arr =
[[152 112 125 132]
 [125 144 122 143]
 [136 119 137 120]
 [134 124 149 143]
 [135 135 136 114]
 [129 119 113 130]]
Give the first entry in reading order.
152
Give the last entry in the row that holds the smallest entry.
132
The bottom-right entry: 130
The 4th-last entry, reading row by row: 129
Give the second entry on the main diagonal.
144
The entry directly below 120 is 143
The entry directly above 122: 125
The entry directly below 132 is 143

Read these off the matrix that follows.
1) Which number is the entry just left of 155?
2) Which number is the fifth entry in reading order?
3) Which number is the minimum?
4) Which number is the smallest entry in the first row?
5) Which number is the bottom-left entry?
6) Which number is the third entry in reading order?
7) Which number is the second entry in reading order?
8) Which number is the first entry in the row that holds the smallest entry?
[[129 131 125 128 131 130 124 129 132 131 134]
 [138 127 131 134 131 131 133 129 125 128 132]
 [131 131 128 132 134 131 126 125 131 135 132]
 [132 124 135 127 127 128 127 134 123 124 125]
 [131 147 110 134 142 131 109 118 149 149 155]
 [130 131 125 126 131 128 126 128 131 129 135]
 [127 138 119 131 136 129 116 122 140 139 140]
 [127 127 130 127 127 126 130 128 126 127 125]]
1) 149
2) 131
3) 109
4) 124
5) 127
6) 125
7) 131
8) 131
